These are the activations of a small network on made-up records, seen along a few directions, one row for each record.
Records have a field called Tos. Each example row is followed by its value.
Other fields move the rows too, some of them a lot.
(in the rows, 500 means zero)
Strong random noise was added to every row along 6 fixed directions; ignore it. To show where, here is one row again and again, with new noise each time:
[449 539 500 523 608 387 592 565 519 525 528 616 530 496 526 471 510 631
 582 466 438 337 539 324 583 506 608 465]
[658 458 541 454 602 592 610 432 424 525 677 483 611 490 514 651 404 437
 543 477 566 576 480 519 508 540 261 569]
[481 478 392 467 520 472 394 503 458 464 499 476 368 504 553 423 550 536
 407 596 566 430 542 626 464 607 510 443]
[462 413 555 443 719 568 496 435 587 444 566 490 571 547 544 614 211 623
 417 346 501 423 448 466 698 692 314 418]
[549 527 565 527 505 472 638 497 548 519 547 579 556 433 506 587 433 526
 658 508 464 514 452 325 616 460 556 481]
[528 484 506 438 664 489 672 441 472 553 643 574 605 513 550 547 446 504
 568 408 486 475 522 402 603 533 398 530]
[591 524 526 512 574 479 658 507 466 528 605 587 595 460 489 545 506 528
 554 495 504 480 533 487 538 456 401 532]
[339 432 363 362 648 455 439 401 519 493 518 496 375 570 645 391 453 534
 425 451 506 407 524 479 628 707 554 403]

[425 501 450 454 551 452 559 443 585 483 482 579 463 464 515 396 476 543
 440 473 471 470 531 599 664 524 475 405]
z3
[456 463 434 465 480 505 389 459 582 415 434 474 361 464 517 412 434 548
 329 565 544 496 493 754 584 607 443 359]
z3
[449 536 441 516 406 412 352 565 487 513 433 473 321 477 584 439 574 508
 596 621 513 445 464 393 441 572 742 424]
z8
[541 531 624 687 403 504 246 718 585 385 357 443 440 442 426 657 347 712
 537 624 520 352 394 371 430 566 671 385]
z6
[489 414 486 412 611 563 462 365 601 423 529 457 458 488 552 532 284 537
 326 463 551 528 461 717 697 681 253 359]
z9
[464 449 407 335 376 552 550 292 458 584 528 422 447 533 601 473 565 186
 606 496 489 752 448 409 520 481 620 576]
z5
[469 453 452 446 621 529 434 458 496 487 535 495 467 530 575 466 426 534
 380 433 570 465 513 617 537 655 358 454]
z8
[498 544 469 631 187 483 265 615 512 417 287 419 303 434 424 455 656 501
 486 756 546 552 454 581 321 404 761 454]
z2
[566 547 498 486 522 419 637 518 466 577 580 599 534 430 529 510 555 482
 630 533 479 476 520 429 538 473 523 500]
z6
[518 557 488 597 497 404 415 674 506 440 452 559 425 436 453 461 539 693
 479 619 498 284 546 541 480 516 583 410]
z9
[467 499 486 571 357 516 306 540 624 382 320 460 358 448 444 432 464 583
 336 613 545 515 462 744 506 527 528 351]
z2
[487 507 467 470 533 514 500 488 421 546 530 472 527 549 535 437 592 444
 445 449 519 503 558 557 403 495 452 581]
z1
[568 482 608 451 446 644 735 316 572 542 563 528 684 473 492 612 371 314
 579 343 478 810 400 465 665 380 334 594]
z1
[451 383 527 461 428 711 297 362 640 356 373 336 452 550 479 545 254 467
 235 444 559 670 392 754 593 617 312 438]
z5
[319 479 489 483 601 474 477 505 570 485 432 521 530 606 512 418 447 593
 449 346 411 379 522 354 581 540 601 496]
z4
[470 428 617 543 606 626 274 549 566 399 457 380 546 588 483 664 206 652
 365 366 522 409 402 482 529 678 362 449]
z7
[490 463 412 403 343 574 544 322 521 492 470 520 428 453 546 421 546 299
 409 514 548 765 468 684 589 438 479 512]
z7
[615 631 621 632 439 420 768 646 429 617 572 636 694 440 383 569 666 480
 842 502 398 476 532 163 395 221 678 666]
z4

Here are new rows. What is Tos for each?
[518 498 624 587 531 531 472 564 597 430 457 501 560 459 418 618 325 653
 474 470 476 431 448 486 583 518 434 434]
z3
[532 538 532 536 508 486 664 527 481 523 528 579 639 531 408 461 604 505
 466 436 448 507 574 590 481 336 384 588]
z5
[482 604 550 661 465 384 467 728 530 472 397 630 521 444 419 441 570 720
 471 516 441 283 545 474 456 408 646 460]
z7
[601 550 453 451 643 435 705 491 326 646 699 574 626 521 542 490 677 402
 649 473 508 470 612 421 396 446 404 632]
z6
[350 406 530 401 578 602 558 309 688 438 450 497 563 561 526 493 254 491
 353 285 446 606 435 520 777 570 393 444]
z4
[564 525 586 597 509 516 488 625 475 471 509 477 600 545 405 552 488 577
 487 480 492 430 513 492 376 431 423 573]
z4
[616 434 485 491 431 581 261 529 452 416 520 337 351 485 529 629 397 474
 469 670 616 519 413 575 394 654 460 440]
z9
[636 460 610 547 606 576 407 582 441 475 600 406 568 506 476 733 324 581
 550 510 550 409 441 402 434 616 361 516]
z9
[372 502 464 501 404 457 458 494 590 468 366 515 424 500 506 387 525 514
 446 505 446 488 497 465 555 476 700 458]
z4
